A small network was trained on invented records. Each row is its activation on one of them, seen along a few directions.
After each row come some of the record's fields: B, C, T, S, K, F.
A field that a record lacks is left out.
Other fields move the rows too, some of them a lot.
In the rows, zero is written as 500.
Random noise pushes rows far along 6 fixed directions. That doesn't count. These rows show it; they differ only by the noise:
[539 435 341 546 448 431 477 289 445 585 572 358 466 519 609 497 575 316
 605 452 525 424 693 169 672 524 557 338]
[408 585 508 603 454 357 553 354 542 344 529 461 469 383 425 533 524 532
 514 512 681 531 311 592 563 403 483 446]
[229 536 531 576 420 217 489 321 475 179 670 363 506 527 519 366 402 495
 613 552 864 601 280 609 493 233 428 305]
[511 481 430 415 475 462 557 369 485 379 488 514 425 674 594 576 520 392
 482 373 568 493 520 393 520 497 565 522]
[545 370 432 412 427 540 598 478 570 584 460 527 489 440 529 567 477 355
 475 527 483 499 657 284 539 481 504 505]
[515 507 594 417 579 507 512 659 883 483 425 542 642 235 367 492 315 597
 523 516 401 513 547 588 182 257 376 473]
[556 782 580 487 639 349 524 451 637 599 445 486 505 385 487 595 605 635
 617 326 519 406 394 674 390 550 550 450]
[389 276 519 316 303 493 735 569 498 591 484 595 487 413 545 539 395 315
 441 706 680 624 563 366 554 425 450 537]

[452 207 454 345 217 538 671 563 328 860 530 477 475 372 601 407 433 273
 605 779 581 585 683 165 830 509 480 385]
B: b3 / C: c3 / T: t4 / S: s4 / K: k3 / F: f1
[646 580 529 421 482 681 613 500 600 588 252 630 407 473 475 637 623 597
 362 303 474 429 341 574 528 673 657 770]
B: b3 / C: c3 / T: t5 / S: s1 / K: k5 / F: f6
[421 339 448 420 347 394 411 554 254 563 690 346 508 517 627 317 389 444
 514 737 636 536 564 448 635 518 458 393]
B: b1 / T: t5 / S: s3 / K: k4 / F: f4
[634 362 418 293 411 687 658 609 545 474 340 610 430 752 445 580 573 366
 585 169 453 428 466 424 412 546 602 628]
B: b2 / T: t5 / S: s3 / K: k5 / F: f6
[486 424 475 595 467 580 540 408 524 431 406 519 502 488 522 540 489 481
 351 529 391 489 625 400 615 531 528 619]
B: b3 / C: c3 / T: t6 / S: s1 / K: k1 / F: f3
[661 513 421 567 513 549 412 326 639 654 410 347 489 359 546 454 639 532
 635 356 400 359 577 307 609 639 596 448]
B: b3 / C: c3 / T: t5 / S: s4 / K: k5 / F: f6
[536 520 483 669 554 467 614 403 580 596 403 602 592 303 457 609 535 513
 507 517 454 496 498 495 506 541 482 586]
B: b3 / C: c3 / T: t6 / S: s4 / K: k3 / F: f2
[451 618 505 652 490 434 490 286 578 271 468 449 439 495 528 498 524 552
 484 398 584 479 445 470 539 464 588 558]
B: b1 / T: t3 / S: s3 / K: k6 / F: f3
[317 526 620 486 472 350 530 694 500 722 594 450 621 239 505 363 389 519
 629 723 676 552 414 705 502 388 418 350]
B: b2 / T: t5 / S: s1 / K: k4 / F: f4
[608 236 291 550 338 677 494 386 364 510 505 461 279 633 685 486 520 347
 347 626 536 538 661 126 815 638 601 616]
B: b3 / C: c3 / T: t4 / S: s1 / K: k5 / F: f4
[403 382 503 454 394 425 568 465 409 501 534 399 583 640 574 406 453 358
 681 498 665 554 552 352 461 435 492 441]
B: b1 / T: t6 / S: s3 / K: k5 / F: f6
[456 482 541 457 521 488 540 553 508 530 469 511 489 422 476 396 453 566
 485 609 495 526 530 566 521 456 437 448]
B: b3 / C: c3 / T: t1 / S: s3 / K: k1 / F: f3
[554 280 486 391 462 716 558 674 788 436 439 621 635 348 445 440 248 532
 415 585 318 509 645 372 287 301 409 609]
B: b3 / C: c3 / T: t4 / S: s3 / K: k3 / F: f1
[555 374 652 130 552 610 455 824 633 618 533 589 561 682 558 436 243 443
 500 502 332 499 663 501 129 367 445 485]
B: b2 / T: t4 / S: s2 / K: k2 / F: f5
[335 280 494 503 253 550 500 509 317 395 698 477 487 399 373 364 392 429
 408 838 643 674 497 496 639 307 374 432]
B: b1 / T: t1 / S: s2 / K: k3 / F: f1
[516 400 506 325 486 732 448 462 576 110 422 554 368 767 571 484 319 529
 125 500 385 531 433 473 463 398 568 768]
B: b3 / C: c3 / T: t4 / S: s1 / K: k2 / F: f5
[431 714 530 675 577 449 478 342 478 432 459 524 427 427 410 614 610 614
 418 481 518 561 298 763 570 616 529 606]
B: b2 / T: t6 / S: s2 / K: k4 / F: f2
[413 648 566 515 667 271 386 464 471 560 565 451 661 667 674 400 457 547
 642 442 545 490 627 598 311 442 494 276]
B: b3 / C: c3 / T: t6 / S: s2 / K: k1 / F: f3
[455 362 490 331 418 631 527 511 521 395 478 494 388 634 519 415 485 495
 504 336 564 457 407 393 564 417 519 555]
B: b2 / T: t2 / S: s1 / K: k3 / F: f6
[479 516 506 604 396 436 514 434 199 580 621 358 391 520 499 439 586 460
 526 559 589 521 459 391 728 588 507 387]
B: b3 / C: c2 / T: t1 / S: s1 / K: k6 / F: f5
[577 590 463 512 655 561 494 533 695 444 364 567 517 492 379 589 442 553
 452 350 256 465 561 542 354 483 498 577]
B: b2 / T: t6 / S: s3 / K: k1 / F: f3
[529 439 395 597 330 522 659 415 486 593 496 453 432 396 402 534 645 386
 585 502 626 466 491 375 694 568 520 456]
B: b2 / T: t3 / S: s3 / K: k5 / F: f3
[322 556 701 290 546 356 542 688 542 488 620 477 547 579 557 376 416 572
 671 518 612 597 463 715 187 361 449 390]
B: b2 / T: t1 / S: s1 / K: k6 / F: f5
[428 450 524 728 486 421 392 492 494 680 715 302 653 108 449 317 472 483
 664 780 566 496 547 395 560 379 315 172]
B: b3 / C: c2 / T: t1 / S: s2 / K: k5 / F: f5
[466 406 591 390 571 394 469 633 580 714 567 558 711 333 698 443 280 397
 584 743 448 540 830 367 286 403 448 424]
B: b1 / T: t4 / S: s4 / K: k6 / F: f4
[328 400 575 462 515 494 482 501 549 426 514 559 590 499 589 479 364 455
 399 645 524 599 558 561 391 383 421 602]
B: b2 / T: t6 / S: s2 / K: k4 / F: f2
[614 568 468 330 571 622 425 443 492 594 426 521 451 715 665 519 500 556
 424 321 343 427 596 446 420 602 575 611]
B: b3 / C: c3 / T: t6 / S: s2 / K: k3 / F: f1
[487 527 474 412 528 550 584 571 606 494 417 597 480 608 478 512 476 440
 543 400 488 516 474 544 425 510 515 633]
B: b2 / T: t6 / S: s3 / K: k4 / F: f4
[418 439 464 470 449 442 410 314 562 444 561 242 490 540 570 321 455 475
 692 438 604 460 488 354 573 367 475 363]
B: b3 / C: c3 / T: t6 / S: s4 / K: k5 / F: f6
[504 515 434 547 344 500 528 502 387 610 527 411 361 353 386 459 612 468
 462 566 564 482 308 453 711 609 531 473]
B: b3 / C: c2 / T: t5 / S: s3 / K: k2 / F: f5
[558 626 456 546 636 481 342 415 676 305 477 434 528 651 424 496 468 582
 557 235 304 379 568 510 321 425 512 533]
B: b1 / T: t6 / S: s3 / K: k1 / F: f3
[549 480 556 446 502 537 613 596 483 398 411 642 487 560 500 557 487 513
 349 587 475 588 449 624 443 562 575 626]
B: b3 / C: c3 / T: t4 / S: s3 / K: k2 / F: f5
[548 526 495 434 509 577 642 595 626 679 385 580 512 375 415 591 548 593
 465 479 505 509 419 478 506 528 524 596]
B: b3 / C: c3 / T: t2 / S: s1 / K: k3 / F: f6

Here are new rows. What are their fields?
[589 600 420 692 526 551 508 429 475 646 454 495 471 227 366 556 645 556
 518 523 337 385 477 508 630 592 511 536]
B: b2 / T: t6 / S: s3 / K: k3 / F: f1
[390 595 693 417 511 370 573 679 583 588 408 568 607 393 553 497 485 670
 517 551 597 548 332 842 382 414 442 449]
B: b3 / C: c3 / T: t5 / S: s2 / K: k1 / F: f3
[644 464 425 503 610 578 473 499 532 530 428 562 551 665 589 504 519 438
 460 357 306 434 764 319 468 509 556 476]
B: b3 / C: c3 / T: t1 / S: s1 / K: k1 / F: f3
[473 630 489 662 531 346 490 367 267 641 562 514 472 436 513 623 712 522
 440 602 574 471 490 641 689 693 541 486]
B: b1 / T: t6 / S: s2 / K: k1 / F: f3
[361 511 472 672 543 409 555 339 493 308 491 559 500 562 563 485 470 503
 382 500 618 540 375 546 553 457 508 503]
B: b3 / C: c3 / T: t6 / S: s1 / K: k1 / F: f3
[376 651 590 334 510 220 601 525 221 814 612 479 461 674 750 495 596 493
 614 425 745 410 440 595 559 691 635 375]
B: b2 / T: t5 / S: s1 / K: k1 / F: f3
[456 440 548 257 452 472 602 552 512 641 472 558 453 652 736 429 451 463
 497 479 559 460 633 341 491 588 572 562]
B: b3 / C: c3 / T: t4 / S: s3 / K: k1 / F: f3
[553 322 359 491 478 589 507 429 473 186 438 650 491 792 539 558 431 282
 389 418 454 600 572 411 528 442 512 671]
B: b2 / T: t6 / S: s4 / K: k4 / F: f4
[554 567 608 351 495 549 523 678 536 679 457 540 460 474 405 514 450 558
 523 480 544 458 442 705 363 483 440 479]
B: b2 / T: t3 / S: s2 / K: k5 / F: f3
[424 448 428 645 417 514 565 365 404 304 537 590 405 488 380 616 601 503
 312 567 609 574 331 519 715 561 502 539]
B: b2 / T: t2 / S: s2 / K: k1 / F: f3
[448 479 478 432 478 371 427 450 441 618 598 401 493 569 632 352 525 467
 637 419 556 371 595 383 522 552 546 357]
B: b2 / T: t5 / S: s3 / K: k1 / F: f3
[426 528 622 280 462 442 488 583 556 754 510 386 485 404 616 292 418 534
 637 557 662 446 581 502 422 475 465 423]
B: b1 / T: t3 / S: s3 / K: k5 / F: f3
[643 557 532 371 496 615 386 524 540 519 485 406 406 520 479 449 499 580
 422 458 305 387 544 433 508 581 576 581]
B: b1 / T: t4 / S: s3 / K: k2 / F: f5
[487 537 543 322 513 575 722 720 577 569 371 703 491 453 394 579 453 557
 493 449 490 555 372 717 321 481 483 646]
B: b2 / T: t6 / S: s3 / K: k3 / F: f1
[327 291 572 371 348 533 664 633 559 474 528 554 566 513 432 445 366 401
 533 581 669 650 425 464 504 391 438 547]
B: b2 / T: t2 / S: s1 / K: k4 / F: f6
[599 411 363 588 327 655 499 466 454 462 500 540 396 474 394 608 567 439
 318 531 443 539 423 495 722 616 531 599]
B: b2 / T: t5 / S: s2 / K: k4 / F: f4
